These are the activations of a small neural network, seen along a few directions. Each row is one input.
In each table, some parts of the input vary, and every possible input appears once, in random order.
Descriptions start from the smaller parts, as in this example, which fits no table here: line(4) and (point or line(11) or (values(3) and ring(5))).
Shared parts are said once, and a part with two or three values counts as separate values.

Other details of the inputs shift rows strongly along two fixed directions, in all tables alike. That doesn't count.

Table:
row 1: [29.9,34.9,16.1,-24.2,32.1,-78.8,45.1,74.1,64.2,88.4,56.3,-59.6]
row 2: [-21.0,36.5,-13.9,-4.0,-32.1,8.7,-23.1,-28.7,17.3,38.7,-0.1,-33.8]
row 3: [-5.6,23.2,-5.3,-19.8,27.7,-64.6,44.3,27.7,8.9,17.5,44.3,-34.6]
row 4: [-1.4,8.8,4.9,32.2,-30.8,25.9,-13.8,-37.4,-4.7,-22.5,-25.7,-1.8]
row 5: [-35.0,9.6,-64.0,-35.9,-27.0,46.9,-2.5,-44.2,-0.6,-35.9,-36.1,-16.7]
row 6: [48.2,-38.4,24.6,2.6,22.0,20.8,-14.4,26.6,-37.2,14.5,-16.0,60.7]
row 7: [24.9,-31.1,40.0,14.8,33.6,1.6,-24.2,15.2,-56.5,3.7,31.2,61.7]
row 8: [6.8,40.7,-34.2,-16.3,-31.2,18.9,9.3,-27.8,25.2,4.4,19.4,-46.6]
row 9: [-37.8,0.1,1.1,5.9,1.7,-18.5,3.9,-22.3,-18.1,-33.4,-1.9,-7.0]
row 10: [15.8,13.5,-8.4,16.9,-32.5,40.6,-22.1,-37.7,-11.6,-4.0,-2.6,1.9]
row 11: [6.1,-45.6,50.6,34.2,19.5,3.5,-32.8,34.5,-6.3,2.6,-10.3,55.6]
row 12: [-25.2,47.4,-31.4,-29.1,-6.2,-2.8,1.2,-39.5,-8.9,9.2,36.1,-42.6]
row 13: [6.2,-23.0,-17.9,3.1,-8.5,31.4,-4.0,1.3,7.1,-45.1,5.1,23.4]
row 14: [-20.0,-15.6,27.7,23.6,4.9,16.4,-30.2,-27.3,-54.9,-29.8,-5.8,35.0]
row 15: [27.7,-56.2,35.3,35.5,14.7,-2.8,4.7,34.0,0.2,-42.0,-8.9,55.8]
row 16: [-13.6,41.6,-18.8,-5.2,-23.2,-5.4,15.4,-36.5,3.3,17.9,-49.0,-50.9]
row 17: [0.3,30.9,-42.9,-42.2,-15.5,23.6,12.1,-24.1,7.3,18.6,-10.8,-35.5]
row 18: [-6.1,-60.8,36.0,25.1,21.9,-4.0,-19.6,43.1,9.7,-19.7,-9.5,55.8]
row 19: [22.8,-6.1,26.9,-13.0,40.9,-79.3,45.7,93.4,59.1,50.1,40.0,-20.8]
row 20: [-22.9,-10.5,-26.6,-4.4,-12.2,18.0,5.0,-24.4,-3.4,-33.3,-55.6,0.0]
Each input here is: values(4) and ring(5).
- The inputs of row 6 and row 2 match in every part but the values(4) part. If row 17 is changed in the same way as row 6 into row 2, which row does it become? => row 1
- Which other rows does row 14 become when the values(4) part takes its other values? List them by row number. => row 4, row 11, row 16

Table:
row 21: [-21.9,-41.1,-20.3,-11.6,-3.8,59.2,-41.1,-1.9,-4.3,-36.1,-12.6,48.8]
row 22: [18.1,-4.8,11.1,1.3,17.2,-30.7,7.8,45.7,29.8,25.1,46.6,2.8]
row 23: [36.8,-27.0,-0.1,-18.5,26.2,13.7,15.7,47.6,6.7,-6.1,19.7,28.4]
row 24: [13.0,-23.1,18.7,17.0,-8.1,66.3,-62.8,-34.8,-60.2,-8.2,-5.9,59.3]
row 25: [4.7,-22.5,39.4,33.0,25.6,-43.0,-1.2,32.3,-10.3,-7.6,23.2,29.7]
row 26: [18.8,62.4,24.7,-8.1,27.5,-82.5,41.3,15.3,-10.9,71.6,47.9,-60.7]
row 27: [8.7,-45.0,41.2,18.4,46.4,-37.4,10.4,56.7,-10.7,-7.5,-5.7,43.0]
row 28: [1.9,60.3,-35.1,-13.6,-31.5,-39.1,45.1,-21.3,42.3,40.9,-26.3,-81.9]
row 29: [-21.4,0.8,-63.8,-35.4,-35.5,56.5,-19.9,-44.0,4.8,-27.2,-12.1,-0.3]
row 30: [-11.3,-26.7,12.0,38.8,-24.2,43.5,-50.9,-23.6,-14.6,-32.2,-19.6,46.9]
row 31: [-14.2,19.2,-27.7,-11.7,-9.9,-25.1,26.9,-23.1,-0.3,-4.7,-16.0,-30.8]
row 32: [-22.6,62.2,-22.9,-2.5,-25.6,-37.9,29.7,-15.3,49.0,39.2,-33.6,-84.6]
row 33: [5.0,-16.1,-9.3,-19.8,-2.5,72.1,-58.0,-27.0,-45.3,-5.4,31.2,50.5]
row 34: [-30.3,21.8,11.3,1.7,-1.2,-37.5,24.0,-15.0,8.2,-3.8,-0.2,-44.4]
row 35: [45.1,-38.0,52.2,-7.4,52.5,-49.2,34.9,90.9,27.4,32.8,46.3,21.0]
row 36: [31.3,-45.0,31.2,13.7,43.0,-9.3,19.3,43.8,-29.5,-29.6,1.1,52.3]
row 37: [-40.2,27.3,-17.9,7.0,-49.4,33.2,-16.2,-64.9,12.7,-16.9,-38.7,-39.6]
row 38: [-21.5,35.3,-44.9,-2.3,-46.6,47.2,-4.9,-61.6,5.2,-24.5,-45.4,-40.3]
- Describe the family of inputs behind these rows. => values(3) and (point or line(5))
- The inputs of row 21 and row 32 match in every part but the values(3) part. If row 23 is changed in the same way as row 21 into row 32, which row does it become? => row 38
- Which other rows agree with row 36 in the values(3) part? List them by row number. => row 25, row 26, row 27, row 31, row 34
- Which other rows does row 29 become when the values(3) part takes its other values? List them by row number. => row 28, row 31

Table:
row 39: [37.0,-9.5,35.9,17.8,18.0,-60.4,47.0,58.0,35.2,19.1,10.2,-14.6]
row 40: [13.3,-18.9,57.7,23.8,28.2,16.4,-29.6,2.7,-47.5,-23.6,21.4,59.8]
row 41: [-60.8,-6.1,-30.9,-3.4,-25.0,36.5,-27.9,-46.9,-6.2,-62.9,-15.2,4.4]
row 42: [19.4,8.2,-4.1,-41.1,29.7,-20.3,37.2,39.6,6.2,33.6,30.2,-36.0]
row 43: [-4.5,23.8,3.3,3.2,-6.5,-31.3,27.7,15.4,41.5,33.1,-14.9,-44.6]
row 44: [14.1,29.6,3.6,6.7,-13.7,-28.0,33.9,10.4,36.5,31.3,-25.9,-43.2]
row 45: [8.1,4.8,-27.7,-12.9,-23.9,39.8,-32.7,-5.2,-6.0,1.1,10.1,15.5]
row 46: [-9.1,45.6,-33.9,-4.0,-25.0,-12.5,23.0,-27.6,19.3,11.7,-37.6,-58.5]
row 47: [13.9,-45.3,9.0,18.0,9.6,5.1,-5.5,17.2,-15.7,-44.2,-10.9,40.2]
row 48: [10.8,-32.2,35.8,20.2,-5.7,43.6,-33.7,-27.9,-47.3,-11.8,-20.8,38.0]
row 49: [-14.0,68.8,-24.7,16.3,-19.2,-38.2,15.6,-45.9,-7.4,30.7,18.0,-72.0]
row 50: [6.8,-6.3,-28.0,-27.6,-17.1,33.4,-18.5,-29.4,0.2,0.2,16.1,22.8]
row 51: [-20.2,-50.1,12.0,18.7,-6.1,32.4,-27.8,-1.4,-1.1,-49.6,-8.1,43.4]
row 52: [-71.4,54.7,-58.7,-17.3,-47.3,26.1,-8.1,-69.4,16.8,-15.1,-39.3,-60.8]
row 53: [0.4,-41.4,51.2,13.8,31.4,-20.4,-33.3,30.6,-44.0,16.5,21.6,60.8]
row 54: [-20.2,8.9,-39.7,-8.7,-28.5,80.8,-61.5,-49.5,1.2,-12.1,7.5,6.1]
row 55: [15.0,-56.0,21.9,9.2,40.6,-14.8,4.4,37.6,-13.8,-31.3,1.3,59.5]
row 56: [44.2,12.0,11.1,-27.0,31.2,-38.5,51.1,59.9,13.2,39.2,51.3,-5.7]
row 57: [17.2,9.7,6.1,-5.6,29.6,-49.9,38.8,31.9,18.8,34.0,-14.9,-15.3]
- Describe the family of inputs behind these rows. => values(4) or line(5) or (values(2) and ring(5))
- A walk changes only the line(5) part. It starts at row 42 and steps to row 56. List the rest of the walk in order. => row 50, row 45, row 54

Table:
row 58: [13.4,-14.7,51.9,34.2,24.7,-33.0,-2.6,16.2,-30.1,6.5,8.8,25.7]
row 59: [3.1,16.7,-33.0,-9.6,-30.8,34.4,-22.2,-33.1,-0.2,2.0,8.3,-5.3]
row 60: [-14.9,47.2,-27.3,-35.0,-9.3,-7.4,21.3,-22.2,8.5,23.4,6.3,-58.8]
row 61: [22.3,-9.2,13.8,18.9,6.8,-9.2,16.7,26.4,12.9,-4.2,-21.9,9.4]
row 62: [-1.0,-37.4,28.8,19.5,9.4,-5.4,0.1,20.8,-1.5,-22.8,-8.6,27.5]
row 63: [-29.3,6.4,-48.0,-8.8,-42.1,76.9,-60.8,-60.4,-14.5,-23.3,-7.0,16.4]
row 64: [7.9,-35.1,7.8,9.4,-0.6,41.2,-36.6,-6.5,-27.4,-32.5,23.2,55.3]
row 65: [4.4,-39.3,7.6,-0.8,4.9,61.4,-50.1,1.9,-27.3,-12.6,-2.6,63.2]
row 66: [-3.7,35.3,-7.8,-8.2,1.6,-32.9,12.0,6.5,21.7,30.6,39.1,-41.4]
row 67: [-13.8,37.9,-41.4,-30.0,-24.1,20.1,5.7,-46.7,-2.3,-0.8,2.9,-38.5]
row 68: [5.0,35.6,-32.7,-23.8,-8.8,-20.1,19.6,-9.9,9.1,19.3,26.8,-38.2]
row 69: [15.2,-15.3,32.5,19.5,26.7,-28.2,1.0,14.4,-35.9,8.5,-1.6,30.0]
row 70: [-30.2,-14.0,-16.1,-3.7,-6.9,5.6,-6.9,-13.0,5.6,-26.6,-24.7,12.0]
row 71: [-8.4,31.7,-16.4,-27.3,9.3,-22.8,16.9,6.8,9.9,31.8,17.9,-38.0]
row 72: [15.1,-2.9,7.6,7.0,18.5,-31.9,34.7,30.4,9.4,-5.5,-10.9,-3.7]
row 73: [9.7,-35.9,15.8,4.5,2.8,48.0,-30.4,-9.7,-29.6,-32.1,14.0,52.7]
row 74: [-1.7,6.0,-11.5,9.1,-15.1,-0.6,10.7,-6.0,19.0,-2.7,-30.6,-22.2]
row 75: [34.2,-7.8,47.6,-4.3,41.1,-39.4,27.5,57.1,5.0,35.4,36.5,-0.1]
row 76: [12.1,11.1,23.2,18.1,14.6,-46.7,38.4,31.5,23.1,2.5,-0.3,-22.9]
row 77: [-31.9,-1.3,-26.5,-5.9,-19.9,11.8,0.9,-28.8,1.4,-27.3,-31.1,-11.8]
row 78: [-24.3,50.9,-15.4,12.2,-34.8,-3.5,-11.5,-58.0,-8.6,18.1,-26.0,-44.8]
row 79: [-25.8,-13.3,-19.4,6.8,-32.3,39.8,-22.2,-33.6,1.5,-29.4,-41.7,7.3]
row 80: [-4.0,3.0,10.1,14.2,1.0,-27.1,21.9,9.8,18.1,-6.2,-7.4,-26.3]
row 81: [19.2,-12.5,37.8,-0.3,37.7,-28.1,7.1,51.2,2.1,28.1,37.5,12.7]
row 82: [40.4,-26.1,33.7,-7.3,28.0,9.1,-2.0,41.4,-10.5,25.2,12.1,35.0]
row 83: [-39.9,40.1,-16.7,-3.1,-20.7,-34.8,20.4,-21.7,40.4,6.9,-9.4,-61.7]
row 84: [7.5,-0.3,13.6,4.8,9.1,-46.4,26.3,36.5,38.3,28.3,-9.9,-14.5]
row 85: [-22.0,15.1,-41.9,-20.0,-13.1,23.7,-19.6,-29.1,-8.2,-7.4,13.7,-3.4]
row 86: [26.0,-41.0,8.7,0.4,-0.8,63.0,-35.0,-5.6,-28.6,-18.7,0.4,64.1]
row 87: [15.5,-30.8,13.6,9.5,22.8,-17.7,18.8,33.3,-1.4,-14.6,-13.9,20.3]
- Describe the family of inputs behind these rows. => values(3) and (point or line(4) or ring(5))
- The inputs of row 68 and row 59 match in every part but the values(3) part. If row 87 is changed in the same way as row 68 into row 59, which row does it become? => row 74
- Which other rows does row 69 become when the values(3) part takes its other values? List them by row number. => row 58, row 78
- Which other rows does row 64 become when the ring(5) part takes its other values? List them by row number. => row 66, row 73, row 75, row 81
